Each row below holds a small network's activations on one input, seen along a few directions.
In each table, some parts of the input vary, and every possible input appears once, in random order.
Descriptions start from the smaller parts, as in this example, which fits no table here: one of 5 places around a ring, together with either a single point or (one of 2 separate values, together with one of 4 places along a line) or one of 11 places around a ring.
Shared parts are said once, and a part with two or three values counts as separate values.
In the rows, zero is written as 128.

Other details of the inputs shift rows strongly along two fixed directions, in all tables alike. That doesn't count.

Table:
row 1: [132 123 172 183  93 182  93 108  97 156 122 195 111 123]
row 2: [135 107  85 104 172  80 128 150 192  45 131 136 119  80]
row 3: [114 155 119  62 141  94 146 133 126 164 142  24 167 193]
row 4: [132 112 127 157 131 134 103 130 153  86 119 192 103  85]
row 5: [118 137 121 113 131 115 121 130 140 124 127 115 133 138]
row 6: [122 130 163 192 101 184 105 110  98 160 114 194 115 119]
row 7: [139 129 167 147  61 186 166 114  44 187 119 140 100 164]
row 8: [139 110 116 165 139 132 117 130 150  85 121 189 109  71]
row 9: [121 134 160 190  96 178  99 106  99 153 109 199 110 119]
row 10: [135 108 111 124 156 109 122 143 166  75 133 149 119  93]
row 11: [129 130 134 137 129 135 131 124 117 146 130 124 138 129]
row 12: [138 114 118  98 124 125 187 154 113 106 130 114 101 130]
row 13: [135 121 103  88 159  89 139 142 155 105 144  81 143 127]
row 14: [135 126  99  88 151  87 138 135 152 109 139  79 143 129]
row 15: [125 112 116 137 153 115 112 148 171  67 125 172 109  86]
row 16: [122 152 159 130 101 153 131 106  78 209 133  86 154 182]
row 17: [114 153 118  55 140  89 142 135 131 160 146  22 168 194]
row 18: [120 134 114 124 139 117 129 130 144 120 123 121 133 124]
row 19: [130 118  98 131 156 103 135 140 163  83 124 143 125  87]
row 20: [122 155 150 126  98 145 132 102  82 205 128  82 154 181]
row 21: [136 125 143 153 118 150 121 118 108 149 131 144 130 124]
row 22: [123 134 124 112 128 114 118 130 139 123 128 112 132 138]
Description of these inputs: one of 2 separate values, together with either a single point or one of 10 places around a ring.
The inputs of row 16 and row 20 match in every part but the choice among 2 separate values. If row 12 is changed in the same way as row 16 into row 20, which row does it become?
> row 7
Change only the choice among 2 separate values in row 10. List by row number the other rows that result.
> row 2

Table:
row 23: [133 139 163 147  77 177 132 100  65 195 122 128 124 168]
row 24: [131 137 159 131  85 161 141 104  70 192 128 112 132 173]
row 25: [130 138 168 140  85 165 137 109  68 191 128 124 131 167]
row 26: [128 139  98  85 158  79 122 132 153 120 142  65 164 138]
row 27: [101 147 103  54 163  68 110 150 187  94 135  64 149 163]
row 28: [131 131  91  63 150  84 165 145 148 108 138  56 139 148]
row 29: [134 106 125 165 136 140 127 149 146  74 119 205  91  69]
row 30: [133 105 115 142 137 126 140 138 147  78 119 178  99  86]
row 31: [135 109 111 150 137 134 132 142 149  76 119 183  95  83]
row 32: [126 121 120 189 142 136  93 124 153  89 111 212 112  63]
row 33: [133 105 128 178 130 153 122 145 141  77 117 217  85  66]
row 34: [131 136 171 147  78 172 136 102  63 195 125 131 128 167]
row 35: [138 135 165 137  95 152  94  95  94 196 140 105 151 165]
row 36: [133 105 127 164 137 138 129 147 145  74 117 206  92  69]
row 37: [136 125  97  62 167  64 124 138 177 104 151  46 161 138]
row 38: [117 137  90  77 181  74 142 142 175 111 141  57 163 139]
row 39: [103 154 174 143  88 164  75 106 104 180 120 143 133 179]
row 40: [131 138 151 125  90 155 143 106  77 186 127 105 131 174]
row 41: [120 139  97  86 157  78 142 137 168 121 134  62 159 134]
row 42: [126 114 129 193 132 145 104 124 157  96 109 214 107  62]
row 43: [132 109 126 153 136 134 133 146 141  83 121 187  99  82]
row 44: [132 110 124 152 138 133 132 150 144  80 122 183  98  81]
row 45: [126 141 168 156 103 172 102  95  82 204 132 124 152 167]
row 46: [136 107 113 155 137 137 131 142 149  73 117 190  91  79]
row 47: [129 128  94  56 157  72 171 150 153 101 141  54 144 145]
row 48: [130 128  84  52 158  71 172 148 157  99 140  47 141 148]
row 49: [119 146 165 165 104 171 108  95  86 204 125 130 148 162]
row 50: [134 106 118 166 135 144 126 145 147  73 118 203  88  71]
row 51: [124 133  95  73 177  78 135 140 166 113 148  54 166 145]
row 52: [128 141 161 138  88 165 133 116  73 190 129 111 129 168]
row 53: [122 156 151 149 101 148 104  96  87 199 125 110 156 162]
row 54: [130 142 155 133  89 162 135 114  75 189 129 104 130 172]
row 55: [133 106 123 148 139 129 137 144 146  75 120 186 100  80]
row 56: [127 139  92  76 165  70 125 136 159 113 143  55 166 139]
Describe the family of inputs behind these rows.
> one of 2 separate values, together with either a single point or one of 6 places around a ring or one of 10 places around a ring
The inputs of row 49 and row 38 match in every part but the choice among 2 separate values. If row 34 is changed in the same way as row 49 into row 38, which row does it become?
> row 47
Change only the place on the ring of 6 in row 37. List by row number the other rows that result.
> row 32, row 42, row 45, row 49, row 56
